These are the activations of a small neural network, seen along a few directions. Each row is one input.
In each table, some parts of the input vary, and every possible input appears once, in random order.
A made-up example of a description, with smaller parts first: line(6) and (point or (values(2) and ring(5)) or line(11)).
Shared parts are said once, and a part with two or three values counts as separate values.

Rows:
x1: [  5  14   3 -29   5  37   0 -35  12  34  -1]
x2: [-18 -18   6  27 -16 -26   8  24 -12 -43  -1]
x3: [-23 -31   0  19 -17 -32  10  20 -11 -50   4]
x4: [ -9 -12   8  24 -13 -22   8  22  -6 -31 -14]
x5: [  4   3  12  16 -14 -17  20  28  -5 -35   7]
x6: [  6   4   2   4  -8 -29   9  17  -9 -31  15]
x7: [-25 -33   9  29 -24 -28   6  15 -18 -54   7]
x8: [  7  16  -8 -36  22  50 -18  -8  23  29   0]
x9: [ -1  16 -10   1  15  11   7 -42  -5  59  11]
x10: [  3   1  11  18 -13 -17  15  27  -4 -29  -8]
x11: [ 23   6 -17 -34  19  33 -41  -9  27  24 -15]
x12: [  4  -7  -6  10 -11 -31  13  13  -8 -41  20]
x13: [ 16  -4 -17 -31  20  12 -40 -11  11  42  -8]
x14: [ -7   2   9  19 -14 -19  10  32  -3 -24 -19]
x15: [  2   7 -12 -10  34  22 -13 -11  -6  52  -2]
x16: [  2  16  -4 -18  25  50  -3  -8   0  42  -2]
x17: [-16 -17  12  27 -16 -21   8  26  -9 -38  -6]
x18: [ -7  21   2  -3   5  37  19 -35  -3  54   7]
x19: [  8   7 -11 -16   6  -4 -15 -45  12  50   1]
x20: [ 20   7   0 -28   8  17 -21 -41  18  27 -11]
x21: [  7   1  10  10 -12 -24  18  21  -5 -37  17]
What do these inputs look like to the network?
Answer: (values(2) and ring(5)) or line(11)
A walk changes only the line(11) part. It starts at x7 and steps to x3. List the rest of the walk in order.
Answer: x2, x17, x4, x14, x10, x5, x21, x6, x12
Change only the values(2) part in x1. List by row number the other rows that result.
Answer: x8

Rows:
x22: [ 12 -18 -11  -6 -13 -14 -34   5  18 -44 -11]
x23: [  6 -12 -25  -9  21 -12 -45  -6  13  27 -12]
x24: [ 16   6 -15 -39  -1   6   0 -30  23  12  12]
x25: [  5  -1 -20 -12  25  24 -36  18   5  22 -21]
x26: [-33 -32  -2  25 -10 -10  -1 -16 -10  -5   3]
x27: [-26  -1  17  24 -15  -5  36  14 -14 -13 -18]
x28: [ 12   1   3 -19  15  13 -29  34  13  -7 -26]
x29: [ 23  10 -11 -18  10  -3   0 -35   7  35   8]
x30: [-18 -31  -6   0   7  -4 -17 -13 -14  22  -1]
x31: [ 10   9  -3  -5  22  -1   9 -44 -10  25  13]
x32: [  7  26  -7 -40   3  39   1   0  22   8  14]
x33: [-32  -8  11  23 -24 -32  19 -16 -19 -20  -3]
x34: [ -2  33  11   6   0  42  19 -26   4  60   5]
x35: [-17   8   4  44  -6 -21  44  36 -13 -28  10]
x36: [ 11   8  10  13 -10 -18  29  40  -9 -39   7]
x37: [-19 -14   3   0  11  26  -8  12 -15  21 -11]
x38: [ 16 -11  14  -8 -17 -26 -13   2  12 -39  11]
x39: [-28 -20   6  24  -2  22  16  14 -10  -2 -10]
x40: [ -1  26   8  -6  23  32  14 -14  -4  22  12]
x41: [ 14  -6  -7  -7  -3  20 -20  30  10 -44 -23]
x42: [ 10 -10  -7 -22   4 -24 -36  12  24  -1 -20]
x43: [-19  -3   0  41 -20 -50  29   9 -23 -28  33]
x44: [ 12  29   3 -19  13  32  -3  -6   2  31   7]
x45: [ 16  -5   5  10 -25 -47  16  17 -24 -35  21]
x46: [  7  17  -3   5  -4   6  13 -60  -4  62   3]
x47: [ 16   0  21  -5  -5   8  -3  23  16 -40  -2]
What do these inputs look like to the network?
Answer: values(2) and (line(4) or ring(9))
The inputs of x23 and x25 match in every part but the values(2) part. If x43 is changed in the same way as x23 into x25, which row does it become?
Answer: x35
Change only the line(4) part in x34. List by row number the other rows that result.
Answer: x32, x40, x44
Change only the values(2) part in x28. List by row number the other rows that result.
Answer: x42

Rows:
x48: [-10  -6   0  11   0  -4   3  21  -4 -17  -1]
x49: [ -8   1   2  10  -4  -7  16  -1 -10 -12  12]
x50: [ 13  10  -5 -29  12  32 -12  -9  18  18  -4]
x51: [ -1  -5   7   8  -7 -15   8   4  -5 -15   6]
x52: [-13  -6   0  -3   4  20  -7 -24   1  27  -9]
x53: [  2  -5   3   7 -14 -19   2   5   3 -21  -2]
x54: [ -3  -6   4  12  -7 -13  11   3  -7 -17   7]
x55: [  4  17  -5  -3  12  17   5 -25   0  47   0]
x56: [  7   6 -11 -18  14   5 -16 -26   7  41   1]
x57: [ -7  -9   1  12  -4  -7   0  22  -4 -18  -4]
x58: [ 16   1 -14 -26  18  17 -30 -13  12  22  -2]
x59: [  2  -3   2   4 -10 -15  -2  11   2 -21  -6]
x60: [ -1  -4   4   7 -11 -15   4   3   0 -21   3]
x61: [ -3  -6   3   8  -2  -8   0  20  -6 -16  -6]
x62: [ -7  -3   2   8 -10 -10  14   2  -9 -10  12]
x63: [  0  -5   4   7  -3 -12   3  17  -3 -19  -7]
x64: [  9  23   3 -15  12  33   1 -12   7  34  -1]
What do these inputs look like to the network?
Answer: point or ring(5) or line(11)
Which of the alternatives is x52?
Answer: point

Rows:
x65: [  2   2  -4  -3  -2  -6   0 -32   0  21   5]
x66: [-4 18  9  4  5 22 24 -3 -9 19  7]
x67: [  7  11   3  -7   3  20   0  23   9 -10  -6]
x68: [-9  5  2  9  2 14 12 -8 -7 16  3]
x69: [  5  -7  -3 -12   1   2 -18  12   9  -8 -10]
x70: [  3  -2  -1 -10   6  14 -11  16   9 -12 -12]
x71: [ -3 -14   7  19 -15 -30   4  27  -8 -46  -2]
x72: [-18  -7   6  28 -18 -28  29   0 -17 -19  15]
x73: [ -7   4   2   5   1   1   6 -14  -5  19   3]
x74: [ 14  -9  -8 -20   5  -3 -28  -6  13  -3  -2]
x75: [  0   3  -4   2   4  -3   3 -19  -2  23   4]
x76: [ 10  -4 -11 -15   8  -2 -23   4   8   0  -5]
What do these inputs look like to the network?
Answer: values(2) and (point or line(5))
The inputs of x68 and x70 match in every part but the values(2) part. If x66 is changed in the same way as x68 into x70, which row does it become?
Answer: x67
Change only the values(2) part in x73. List by row number the other rows that result.
Answer: x69

Rows:
x77: [-13  -8  12  29 -15 -30  30  19 -21 -30   4]
x78: [  5   3  -7 -17  21  24 -18   6   5  18 -18]
x79: [  4 -12   1  -8 -11   2 -24  12  20 -22 -26]
x80: [ 13  -2   0   3  -5 -13 -17  50   7 -42 -10]
x81: [ 28  12 -12 -34   9   8 -20  -2  18   4  -3]
x82: [  1  23  12  10   1  10  32 -22  -4  25  19]
x83: [ 10 -12   6   4  -7 -10 -16  42   2 -47 -12]
x84: [-17  -2  -8  17   6  11   9 -26 -10  48   6]
x85: [  5 -22   4   3  -5  -6 -17  32   3 -53  -8]
x86: [-7 23 17  0 -5 33 38 -8 -9 22 14]
x87: [  3 -12  -8 -23  14   4 -38  -6  14  16 -14]
x88: [  0  13  -4 -14  20  41 -13  13  11  10 -17]
x89: [  9  20   1 -28  12  41  -7  17  16   8  -3]
x90: [ 28  -4  -8 -33   2  -7 -33 -12  18   0  -6]
x91: [-18 -15  10  30 -12 -28  28   7 -22 -32   8]
x92: [  4  -6 -18 -19  19  20 -29  -3  17  26 -17]
x93: [-17  -2  13  21 -19 -15  23 -11  -4 -10  -3]
x94: [-12   6   2  16   6  16  16 -15 -21  37  -1]
x95: [-16  -8   0   8   3  -6  -2 -29 -12  30   5]
x96: [-23 -14   2  27 -18 -33  31   8 -20 -34  16]
x97: [-20  15  11  17   1  28  32 -11 -16  30   6]
x98: [ -1 -20  -7  -3 -12 -14 -17  35   9 -55   3]
x99: [-12   1   9  30 -15 -38  27  28 -14 -24   5]
x100: [ 22  14  -1 -25  19  22 -14   2  17   7   1]
x101: [ -9  -4  -6   8  -4 -24   1 -42 -10  22  19]
x102: [  8  21  -3   3  -4  -4  27 -29  -3  22  20]
x103: [  3   9  -3   8  -7 -19  15 -40  -8  16  17]
x104: [ 21 -16 -15 -31   5 -13 -43 -13  16   7  -4]
The inputs of x96 and x98 match in every part but one. If x93 is changed in the same way as x96 into x98, which row does it become?
Answer: x79
What do these inputs look like to the network?
Answer: values(2) and (point or line(4) or ring(9))

Rows:
x105: [-24   6  10  25  -5   4  28   9  -8  -3   0]
x106: [  2 -23  -4  -5 -10 -40 -38   4  18 -21 -15]
x107: [ 12 -17   0  -3   7  -8 -16  12   8 -27  -7]
x108: [ -1  -3  12   4  -3  30   7  35  -2 -15 -25]
x109: [ 12   7 -12 -26   9  23 -11 -11  26  18  -7]
x110: [ 27  22   4 -11   5 -23   9  38   5 -45   7]
x111: [-10 -22  -9  16 -22 -48   2 -25 -13  -6  -3]
x112: [  1   2   6   4  -1  18  -3  28  -1 -25 -19]
x113: [  8 -21  -1  -7  -8 -16 -31  10  12 -24  -8]
x114: [  7  -1 -26 -14  27  19 -32  11  13  33  -6]
x115: [-31   9  16  26 -11  15  35  17  -5   6  -6]
x116: [ 16  21   4  17 -21 -31  36  17 -10 -16  34]
x117: [ 13  19 -11 -34  -5  27 -10 -25  24   3   3]
x118: [  1  12 -14  12  25   4 -10 -14 -14  53  -8]
x119: [  7  17   5  -1   7   9   7 -33   2  30   3]
x120: [  3  10  10 -11  11   7   5 -24 -12  43   3]
x121: [  5   1  -7 -37  13  21 -17  -2   7  26   0]
x122: [-14 -18  -6  13 -12 -24   7 -17 -16 -10  10]
x123: [-13 -18  -2  19   0 -15  20 -12 -16  -5  13]
x124: [ -3 -12   6   0   0  14 -19  25  -6 -28  -2]
x125: [-33  -7   3  19  -2  -1  17   0 -16  -9  14]
x126: [ 14  16  14  -7  -5  17  14 -44   5  20  19]
What do these inputs look like to the network?
Answer: values(2) and (point or line(4) or line(6))
The inputs of x114 and x118 match in every part but the values(2) part. If x110 is changed in the same way as x114 into x118, which row does it become?
Answer: x116
Change only the values(2) part in x126. List by row number the other rows that result.
Answer: x117
